A small network was trained on made-up records. Each row is its average activation on records with the value named, seen along a few directions.
Related values have similar rows: they may be neighbours, one step apart, or belong to one group.
Random noise pushes rows far along 5 fixed directions. That doesn't count. These rows show it; they differ only by the noise:
[ 239   93 -117  139  -36  108  -30  -66 -127   87 -257  -67  -15   77
  138  137]
[-388  122  -84  -69 -193  488    1  120  -34  -41  204  141  111   -1
   43  189]
[ -28   24 -343  343  254  166  228 -243 -173  110 -147 -623 -474  156
  238  202]
[-125  -32 -147  164  351  222  -18 -127   14 -105   32 -639 -413   78
  141   77]
[ -21  338 -374  312 -416  -28  359  124 -384  -80 -325 -435 -141  438
 -121  767]
[-266   67   24 -190 -155  238 -174   67  162 -169   56 -119  -65  -12
 -119   21]
[ 253   24 -147  -40 -204 -116  -32 -330   92  266 -508 -104 -276  -39
   28 -207]


LINAL, 30 values:
guba: [ 826  -69  -28  133  271 -124 -225    1  -21  351 -123  252   95  -40
  239 -268]
ven: [ 154   91   57  100 -284 -224   -6 -121  -82  -45 -265  283  381  -46
 -250  -35]
gemi: [ -36 -221 -335  402  236  -62  322 -281 -215  125   76 -278 -162  -60
  116   62]
dogu: [ 228 -152 -216  250   55 -301  323 -154 -257  239   28 -163  -38   -6
   83  231]
nat: [-565 -278  -13  120  184  504  208  156  -98 -217  614   70  196 -211
  290   55]
fus: [ 263   56  705 -174  393 -206 -607  164  202 -363   98  253  555 -186
 -183 -302]
kolal: [ 220 -203  -14  187  -57 -115   54   85 -124  -24 -219 -158 -100   47
  127  154]
bod: [-440  -77  295 -403  -48  230  -76  213  221   -1  323  516  195 -117
  200 -191]
lof: [ 191   30 -147 -132 -719 -265  159 -224 -141  264 -765  267  -48  -69
  -57 -128]
tov: [ 208  244  -33  -57 -364 -145 -149  265 -110 -421 -328 -208   84  239
 -413  519]
sito: [-323  -32   43 -228 -209  254  121  455  126 -179  363  117   64   85
  -52  270]
ribe: [  46   -3  244   80  156 -231   30 -209  -50    2 -304  -27 -160 -127
  120 -209]
vus: [ -72  242 -216  163   42  247  269  170 -277  167  348  180   57  282
  142  444]
fozuz: [ 156   57  233   77   85  248 -111   95 -320  128  -85  638  304  -60
  415   68]
mal: [ 192  -94  116  -51  332 -148 -265  250  113 -157  350 -291  137   36
 -177   75]
koz: [ 217   -5   13  139  324 -495  192 -210 -149  219 -163 -288 -160   13
    6    1]
liv: [-184  174   58 -344 -143 -109  -85   63  128 -281 -166 -225 -214  145
 -315  110]
zafi: [-555  -37  -38  -70  -69  366    1   14  230   18  416  178  381   -3
 -120 -217]
gike: [ 300 -160    1  200  342 -120 -224    8   87  -73  118  -98   22  -82
 -145  -77]
panev: [  26  465 -139   78 -245  -57  133   83 -161  -62  -52  -79   55  360
 -222  402]
rad: [ 295   97  433   93   16 -326 -116  226 -129 -161   90   59  356   93
  137  170]
fek: [ 161 -230 -271  -50 -115  190  128 -267   15  443 -140  371 -195 -290
  205 -322]
vep: [-783 -152 -148 -112 -161   81  409    0  117   24  456   99 -133 -178
   41   29]
pifeb: [ -45   52   18 -147 -162 -324   29 -465  196  303 -225  160 -213   12
 -253 -537]
bupo: [-287 -122   -3   77 -143  120  214 -181  -62   81 -140  229  145 -147
  101 -150]
zifod: [ 498  178  -59  128   23  -62 -276   42  -56  -48 -227  105  236  110
 -142   11]
vom: [  24   13  263 -327  257  126 -212  271  169 -248  217   86   23   37
   82  -21]
talu: [  60   84  147  -92  154  -68  -31   27   33  205  247  191  135  -35
  -55 -186]
revo: [-177  -87 -239 -161 -238   75   43 -108  245  138   35   10 -245  -99
 -246 -355]
gogas: [-360 -105   75 -219 -235   34   34  333  179 -225  267  189   -7  -90
   25   22]
The values of LINAL form a network in which each value has 4 neighbours.
Name the neighbours of dogu, in listed order. -> gemi, mal, koz, vep
Name the neighbours of zifod, in listed order. -> tov, zafi, panev, revo
Name the neighbours of kolal, in listed order. -> nat, lof, fek, gogas
Name the neighbours of vom, in listed order. -> bod, sito, vus, liv
Name the neighbours of ribe, in listed order. -> fus, fozuz, rad, bupo
Each value of LINAL is a pair of two hidden parts, and every pair occurs once (5 first parts, 6 second parts).
Changing only the second part turns koz into vus. fus has the same second part as koz; what does that change turn fus into? -> panev
Changing only the second part turns liv into ribe. fek has the same second part as liv; what does that change turn fek into? -> nat
Changing only the second part turns gogas into sito. lof has the same second part as gogas; what does that change turn lof into? -> tov
Changing only the second part turns gike into gemi. mal has the same second part as gike; what does that change turn mal into? -> dogu

NUBA, 11 values:
gav: [-594 -124  190    8   11  623  225  216   18 -273  404  247   17 -179
  145   74]
rodo: [ 124  114 -349  357   24  207  249  -30 -444  -47 -294 -149 -145  351
  232  508]
vose: [-440  -52  -37 -163 -343  311  -37  -99  156    4  -74  269   24 -327
   60 -154]
viv: [ 263   17  265  159   48 -315  -52  303   -5 -308 -266 -251  213  209
  -35  306]
fusis: [-101  259  378  -92   37  213 -254  372   12 -448  795  128  378  281
 -291  -59]
moz: [-105  -32  141   -1 -296 -630  175    5  117   70 -137   78   20 -118
 -149 -100]
misi: [-425   57  166 -276 -350 -434  152  313  127 -209   77 -377 -233  -24
 -309  196]
nive: [-561  132 -172 -399 -327    1  -81   95   52 -390 -117 -490 -188  174
 -653  296]
bim: [ -85  299 -542  223 -112  383  261  152 -372  257   99  192  257  210
  142  607]
tetid: [-262  -29   16  -70  178  339 -156  295  -29 -192  775   90  372  120
  -47  260]
dituz: [ 219  -87 -464  273  306  -91  321 -671    7  620 -194 -424 -765   -6
  160 -328]
The values of NUBA form a line.
A walk along NUBA starts at moz and steps to its neighbour misi. Put vose, viv, fusis, dituz in the order it reaches them. -> viv, vose, dituz, fusis
Name the neighbours of nive, in listed order. -> rodo, bim
